Here are a small network's activations along a few directions, averaged over the inputs that share one value of a field.
Related values have similar rows: they may be neighbours, one step apart, or belong to one group.
In the rows, zero is written as 500.
Random noise pushes rows far along 3 fixed directions. That doesn't count. These rows show it; they differ only by the noise:
[451 452 341 610 650 410 513 586 637 480 365 495 278 455]
[439 638 415 395 371 393 445 570 375 486 482 534 728 525]
[461 529 342 547 485 400 476 626 536 496 505 509 468 526]
[481 381 429 601 836 399 579 539 706 454 176 487 143 356]
[655 470 627 386 620 316 612 683 538 468 397 508 488 445]


C, 9 values:
c5: [681 328 481 500 351 535 578 566 460 487 713 508 442 759]
c2: [388 606 335 497 637 559 518 373 477 451 266 595 444 318]
c8: [493 444 799 425 653 663 503 260 342 629 221 555 520 458]
c7: [774 248 923 339 802 401 659 718 724 452 799 542 272 455]
c3: [165 481 326 635 525 652 465 203 532 434 375 512 631 369]
c6: [363 517 382 453 348 731 602 198 301 437 194 503 618 453]
c9: [598 639 840 403 505 525 406 437 410 521 284 442 550 407]
c4: [450 631 436 486 494 507 416 228 373 465 327 356 489 288]
c1: [ 75 534 321 759 624 699 245 169 722 558 426 462 394 543]
C is arranged as 3 separate groups.
Which other values are in the same group as c6? Give them in the order they are listed. -> c5, c8
Which other values are in the same group as c1? Give them in the order they are listed. -> c7, c3

Y, 15 values:
y7: [607 500 560 466 632 556 532 563 577 522 331 562 307 508]
y14: [466 427 492 500 417 595 610 446 576 478 505 539 435 443]
y4: [406 547 441 537 552 508 425 299 512 431 407 392 440 444]
y12: [445 511 131 738 368 532 362 464 558 496 471 496 266 595]
y6: [458 540 479 624 465 488 339 298 414 557 612 462 533 511]
y2: [455 605 395 495 588 454 461 607 542 517 589 493 508 425]
y10: [456 345 449 536 535 532 616 585 642 479 630 487 399 438]
y3: [303 555 622 396 511 627 456 415 440 423 422 496 787 546]
y1: [624 488 456 606 750 417 635 677 795 491 540 506 153 403]
y5: [636 356 609 422 540 526 530 492 444 451 501 486 584 670]
y13: [430 412 405 551 459 537 564 494 376 520 478 483 466 394]
y11: [645 494 555 491 536 572 546 558 504 551 407 463 345 486]
y9: [703 586 804 327 665 277 733 643 521 409 269 501 482 329]
y8: [404 377 446 586 617 495 369 362 572 586 347 581 622 531]
y15: [594 420 669 507 372 367 503 678 466 571 787 487 444 642]
Y is arranged as 5 separate groups.
Which other values are in the same group as y2? Give them in the order they are listed. -> y1, y9
Which other values are in the same group as y8? Give them in the order they are listed. -> y3, y5
Which other values are in the same group as y4? Give them in the order they are listed. -> y6, y15
Which other values are in the same group as y12? Give them in the order they are listed. -> y7, y11
